A small network was shown many inputs. Here are its activations along a few directions, one row for each input.
In each table, some parts of the input vary, and every possible input appears once, in random order.
A made-up example of a description, with smaller parts first: one of 3 separate values, together with either a single point or one of 11 places around a ring or (one of 4 places along a line, together with one of 5 places around a ring).
Shared parts are said once, and a part with two or three values counts as separate values.

Other details of the inputs shift rows strongly along three fixed directions, in all tables alike. That doesn't count.

Rows:
r1: [  1 -38  77  15  16 -28 -20  -5 -42 -76  25]
r2: [ 28  60 -31 -42   0  23  20  -6  16  20 -23]
r3: [-29 -59  19  25 -36   1   1   8 -25  -7 -35]
r4: [ 23 -14   6 -36  -3  39 -22 -11  23 -25 -52]
r5: [  7  40 -71  -4  -1 -11  25   7  18  49  10]
r6: [  1 -13  59   9  39 -27  -9  12   5 -54  51]
r7: [-47  -5 -23  54 -17 -18   1  -2  15  33  21]
r8: [  0  19  18 -26  -9  45 -26 -13  13 -30 -57]
r9: [ -7  34 -57  11 -14 -10  31  -8  11  49  25]
r10: [ 50  50  24 -17  64 -39   6  19 -15 -10  78]
r11: [-52 -18 -21  47 -26  -5  -9   2   4  16  -3]
r12: [-47  -4 -40  36 -27 -33  23  -2  -2  44  31]
r13: [ 47  17  -4 -63  -8  42 -18 -17  -7  -2 -39]
r14: [ 17  45 -24 -10   7  22  -4  -4  36  27 -26]
r15: [-13 -16  67   5  79 -31  -4   6 -42 -66  58]
r16: [ 12  -6  -4 -29 -17  11 -14 -10 -13  17 -18]
r17: [-22  18 -40   1 -15  -9  21  15   1  30  -4]
r18: [-39 -67  39   2 -37  26 -23   2  -4 -40 -47]
r19: [ -8 -44  25  13 -31   1   0  -3 -14   0 -38]
r20: [ 11 -22  -3   8 -19  -1   4 -11   1  15 -26]
r21: [-56  -5 -27  57 -19 -13   7  17   8  32  12]
r22: [ -2 -26   8  -9 -15  18 -13  -7  27  -7 -26]
r23: [-37 -23 -36  43 -27 -27  22  31 -23  55  42]
r24: [-58   6 -44  55 -20 -48  42  15  -1  64  52]
r25: [ 68  67   8 -23  64 -25  16  16 -10  -1  84]
r26: [ 38  20 -16 -23   4  35   9  -4  43  15 -22]
r27: [ 35  49 -12 -38   8  47 -21 -23  30 -10 -48]
r28: [  9 -15  -7 -34  14  38  -7 -23  -5  -7 -49]
r29: [ 52  20 -10 -47   9  46  -9 -17  42  -6 -40]
r30: [-28 -71  27  19 -42  -1 -15  -7 -31 -27 -43]
r31: [-14 -51  94  19   8 -24 -15   4 -48 -82  15]
r32: [ 63  55  -2 -19  73 -42   3  20 -15 -16  93]
Description of these inputs: one of 2 separate values, together with either a single point or (one of 3 separate values, together with one of 5 places around a ring).
Changing only the choice among 2 separate values turns r16 into r10. The same change can be made to r7. Which row results? -> r14
Which other rows does r16 become when the choice among 3 separate values takes its other values? List them by row number. -> r13, r32
Which other rows does r32 become when the choice among 2 separate values takes its other values? List them by row number. -> r23

Rows:
r33: [-19 -22   6 -11 -28  16 -11  -1 -14  -1 -25]
r34: [ 10  13  -7 -15  -1   6   4  -2   0  11  -2]
r35: [  7   4 -12  -4  12  14   3  -5   4  13 -15]
r36: [  4  27 -20  -4   6  -1   5   0   8  12  -2]
r37: [ -9 -14   3   9  -4  -1   8   2   4  -1   0]
r38: [-6 -4  3 16 -6 -5  7  5  4  8  1]
r39: [  0   9 -12  17   8 -10  10   0  11  11  22]
r40: [-23 -26  -5  22 -20   0   4   8   3  13  -3]
r41: [-17  -6   0   9 -16  -4   1   1 -15   8   2]
r42: [-17 -21   9  13 -16   2   2   1  -1  -4 -15]
r43: [  1  22 -21  -1  -1   1   3  -2  10  19  -6]
r44: [ -5   7 -13   8  -7  -6   6   8  -8  18  14]
r45: [  2  16  17  -6  23 -14  -6   2  -4 -24  22]
r46: [-19 -32  12   9 -28   0  -6  -3 -16   1 -21]
r47: [  3  -8  -2   7  -4  -9   6  -1 -10   2  -1]
r48: [  1   7 -15  13   3  -4   8  -2  16  17  17]
r49: [ 16  16  15   0  23  -6 -10   1   4 -22  21]
r50: [ 11  -7  40  -7  17 -16 -12   0 -20 -36  17]
r51: [-10  17 -23  11   1 -10  11   3   7  18  11]
r52: [ 21  16 -16 -24   3  13   3   0   5  15  -4]
r53: [-20 -40  15  -1 -27   5  -7  -7 -14  -4 -22]
r54: [-18 -33   2  14 -23  -4  -4   4 -15   5  -5]
r55: [  2  15  12  -4  28 -18  -1   4  -4 -25  30]
r56: [  5  -1  31   3  24 -15  -1   5  -6 -35  21]
r57: [-11 -34  24  -8 -23   8 -15  -8 -21 -25 -36]
r58: [-11  13 -24   8  -7  -1   4   4   8  23  -1]
r59: [ 12 -13   8 -23 -14  16  -9  -9  -3  -2 -35]
r60: [-10  -7   6 -13 -15   9  -5  -3 -15 -10 -19]
r61: [ 13  14  16  -3  21  -7  -7  -2   6 -21  19]
r62: [  9   5 -17   3  -7  11   5   5  15  20 -14]
r63: [ 18  21  23 -18  23  -8  -6   1 -13 -24  20]
r64: [-21 -21   9  18 -16  -2   4   4   0   3  -3]
r65: [ 18  -4  21  -7  20 -15  -8   6 -13 -24  23]
r66: [-29 -23   6   7 -28   3  -7   4 -20   1  -7]
r67: [-19 -42   9   4 -25   3  -8   0 -14  -4 -15]
r68: [ -2  11 -20  22   2 -10  12  -1  12  20  20]
r69: [  7   0 -20   2  13   8  12  -4   9  21  -3]
r70: [ -9   8 -16  -5  -6   4   2  -1   6   7 -11]
r71: [ 14   7  23   4  25 -13  -4  11   0 -24  27]
r72: [  6   4  23   3  25 -13  -6  -2  -2 -32  28]
r73: [ -3   3 -23  17  -1  -2   9   1  17  24  19]
r74: [  6  20 -30  -8   3   6   6   1  18  26  -1]
r75: [ 58  27  -1 -71  24  56 -17 -20  18 -15 -72]
r76: [ 51  26  -3 -59  17  54 -18 -19  14  -8 -73]
r77: [  3  13 -19  14   0  -3   9  -3  17  22  11]
r78: [ 12  12  22   3  26 -12 -11   2   1 -29  31]
r79: [ 11   7  26   4  24 -14  -1   5  -5 -30  16]
r80: [ -1  12 -18  21  -1  -8  10  -1  14  22  15]
r81: [-29 -43   8  20 -32  -5  -7   4 -21   1 -11]
r82: [-10 -33  13  -7 -17   6  -7  -8 -13 -15 -23]
r83: [  6  21 -24  -4   7  -2   9  -1  15  21   7]
r84: [ 11   9  21   2  27 -11 -11   3   3 -29  31]
r85: [ -3  10 -11  20   4 -10   8  -1   8  11  17]
r86: [-12 -11  11  19  -5  -9   5   6   0   0   8]
r87: [ -5  17 -24   7   4  -7   7   6  11  21  16]
r88: [-21 -21   3 -10 -28  15  -5  -4 -15  -5 -30]
r89: [  5 -20  44 -13  12 -10 -16  -3 -25 -52   2]
r90: [  7   3 -10   3   0   3  12   3  16  17   1]
r91: [  1  -3 -11  12   2  -3  10   9  13  15  13]
r92: [ 14  28 -24 -18  -1  13   2  -5  16  18 -20]
r93: [  0  -5   3 -19 -11  14  -3  -7  -6   0 -16]
r94: [-15  -3  -7   1 -17   3   3   0 -12   6 -11]
r95: [ 13  12 -11 -20   4   8   6  -2  -1   5  -3]
r96: [ -7  22 -28  14   5 -12  11   8  11  28  23]
Changing only one part turns r88 into r94. The same change can be made to r61. Which row results? -> r80
Changing only one part turns r50 into r53. The same change can be made to r42. Which row results? -> r37
What is each input in this table made of? -> one of 4 places along a line, together with either a single point or (one of 3 separate values, together with one of 5 places around a ring)
Which other rows does r37 become when the choice among 3 separate values takes its other values? List them by row number. -> r90, r91
Which other rows does r77 become when the place on the ring of 5 takes its other values? List them by row number. -> r50, r63, r86, r92
Which other rows does r39 become when the place on the ring of 5 takes its other values? List them by row number. -> r56, r70, r88, r89
Which other rows does r33 become when the choice among 3 separate values takes its other values? List them by row number. -> r34, r88

Rows:
r97: [ 10 -19  -8  11  20 -31  27   1 -16  20  46]
r98: [ 37  16 -30   8 -11   4  10   5  21  29 -11]
r99: [-24 -20 -23  21  -5  16  -3  -4  28  15 -14]
r100: [ 45   3  28 -30   7  13 -17  -9  10 -23  -4]
r101: [-28 -34  12   9  -2  15 -22 -12  13 -23 -21]
r102: [ 18 -13   8 -15 -38  36 -12 -12   8   3 -58]
r103: [  1   1  25 -43   4   5 -34 -11 -31 -34  -6]
r104: [-34 -16  48 -20  -2  -2 -29 -11 -13 -68  -1]
r105: [ -8   9 -27 -14 -21  15   1   2 -11  37  -5]
r106: [ 23 -16  17 -23  13   0   4 -16 -21 -14 -22]
r107: [ -4  16   7  -1  16 -18  -1  18 -29  -3  49]
r108: [-19   1 -25   6 -17  -4   5  17 -19  31  16]
r109: [-88 -79  56  40 -51 -26 -20  25 -14 -13 -14]
r110: [ 10  28  14  11  40   2  -5  -3  20 -17  15]
r111: [ -7  20  16 -23   1   4 -13 -18   4 -36 -21]
r112: [ 38  20 -40  17  -3  -9  16   0  24  38   8]
r113: [ 11 -25 -16  -7 -11   4  15  -5 -13  17 -36]
r114: [ 45  34 -33  14   3   0  24   8  26  46  14]
r115: [-27 -16  11  -2 -11  -9 -17  14 -38 -15  17]
r116: [ -2 -38  28  -1   3  -7  12  11 -32 -11  13]
r117: [  6  35  27  31  46 -64  16  35  14   2  63]
r118: [ 34  11  14   4  13 -15  -4 -11   5 -12  17]
r119: [ -9   5  23 -26   2   7 -18   3   2 -50  -7]
r120: [ 16 -15   3   9  25 -29  22  20 -21   2  48]
r121: [-16  -9  -4  14  -1  25  -3   3  26  11 -13]
r122: [  0 -26  29  14  24 -31  21  12 -33  -9  56]
r123: [-16  27  -8  20  15 -32  13   5   7 -10  36]
r124: [ 41  11 -25  -5 -11  13   9  10  26  34  -4]
r125: [ -1  33 -35   1   3   2  19  11  27  23  19]
r126: [  5 -34  50   2  27 -28   4  19 -41 -42  43]
r127: [-32 -15 -13  28  -9  13  -5 -19  22  13 -29]
r128: [ 11  -8   8  23  24 -30  28  18 -25   2  38]
r129: [-22 -16   4  24   6  10  -6   8  18  -4   4]
r130: [ 17 -20  14   2  -5 -10 -11  -4   4 -14  14]
r131: [  4 -35  45 -17  -1   8  -3  -8 -36 -33 -28]
r132: [-24  11 -18  16 -18  -9   9   5 -22  34  13]
r133: [-87 -77  14  49 -51  17 -22 -12  -5 -14 -56]
r134: [ -4  23  16 -14  14   1  -2   8   8 -29  21]
r135: [-88 -63  -2  75 -42  -1  -3   4  -1   8 -19]
r136: [  1   7  35 -35   1   9 -32   2 -38 -50 -25]
r137: [ 22 -13  14  -5  26 -24  10  -6 -24 -15  12]
r138: [ 10 -25 -22 -14 -17  14  23  -8  -6  41 -19]
r139: [  1  22  10 -15  13 -17 -16  -9 -29 -15  15]
r140: [ -6  36   6  -3  12 -12   3  -8   8 -15  15]
r141: [  5  17   1  14  37  -4  -7 -11  22 -16   5]
r142: [-84 -83 -12  93 -44 -50  39  22 -41  39  37]
r143: [40 15  5 -3 12 -2  6 11 15  6 25]
r144: [  2  34 -20 -21   2  11   6  -7  25  10   3]
r145: [  0  26 -14 -31 -13  30   0  -5  23   4 -24]
r146: [  6 -37 -15 -13 -13   3  12  -7 -12  21 -18]
r147: [ 10  20 -20   2  18  24   4  -2  39  24  -1]
r148: [ 30   8 -27  -5   3   7  33   5  -2  41 -14]
r149: [  7  22 -37 -14   1  -7   3   8 -10  29  18]
r150: [-23 -19  34 -29 -16   9 -33  -7 -39 -31 -11]
r151: [ 43  12 -32  -5  -9   8   9   8  29  34  -1]
r152: [ 39   1   3 -24 -14  21 -17 -20  13 -11 -47]
r153: [ 12  38  24  32  68 -28   4  13  13 -28  66]
r154: [-25 -31  12   9  -5  24 -21   0  14 -21 -26]
r155: [ 46   4 -13 -29 -12  23  -6 -15  26  14 -26]
r156: [  6  15  -8  -5   6  32 -10 -20  31   6 -43]
r157: [-47 -16  15  18  -5 -25  -5   8  -7 -33  34]
r158: [-22   7 -43  11 -27  -8   8   2 -15  43  -6]
r159: [-16 -10 -39   4 -39  58  -4 -11  36  36 -89]
r160: [ -8  27  -5  15  11 -23   9  14 -26  13  40]
r161: [ 15  42 -37 -17  -3   5   6  -9  -4  44  -5]
r162: [  2  45 -14  -7   2   6  11  -4  20   8  -4]
r163: [ 14 -24   6 -28 -17  25   4 -20 -15   5 -57]
r164: [-35  -9  37  -2  -6 -12 -21 -11 -13 -57 -10]
r165: [ -8  17   5 -14  13 -10  -6  -4   9 -29  21]
r166: [ 11  25 -44 -23  -3   3   0  -2  -5  38   5]
r167: [ 18  23  -9 -48  -8  21 -24 -17 -15  -6 -47]
r168: [  9  12 -17  -3  23  18  -5 -13  36   9  -4]
r169: [ 12 -23  26 -19 -37  32 -23 -21   1 -16 -61]
r170: [-10 -32 -66  27 -27 -11  44   8   1  82   8]
r171: [  2  28   6 -30  -9  28  -8  -6  13 -21 -44]
r172: [ 30  15  11  24  18 -24   8  15   1  -6  39]
r173: [ -6  29  15  -1  15  -9   1   7   3 -33  10]
r174: [ 18  23  26   2  58  -7 -10  -2  19 -32  45]
r175: [ -1  11  21 -26  -5  12 -22   4 -31 -29 -24]
r176: [ 50   1  -3 -32  -7  20 -13  -7  20  -4 -26]
r177: [-52  10 -63  63 -29 -29  43  15  19  62  31]
r178: [ 52  15  40 -24  28  -1 -12   3   5 -34  26]
What is each input in this table made of? -> one of 2 separate values, together with either a single point or (one of 5 places around a ring, together with one of 8 places around a ring)
Changing only the choice among 2 separate values turns r112 into r176. The same change can be made to r113. Which row results? -> r170
Changing only the choice among 2 separate values turns r126 into r128. The same change can be made to r151. Which row results? -> r98
Changing only the choice among 2 separate values turns r160 into r107. The same change can be made to r153. Which row results? -> r121
Which other rows does r100 become when the choice among 2 separate values takes its other values? List them by row number. -> r169
Which other rows does r129 become when the choice among 2 separate values takes its other values? List them by row number. -> r159
Which other rows does r175 become when the place on the ring of 8 takes its other values? List them by row number. -> r132, r136, r139, r158, r160, r161, r167
A walk changes only the place on the ring of 5. It starts at r147 and steps to r178. List the rest of the walk in order. -> r122, r105, r145
Which other rows does r164 become when the place on the ring of 8 takes its other values? List them by row number. -> r111, r123, r140, r162, r171, r173, r177
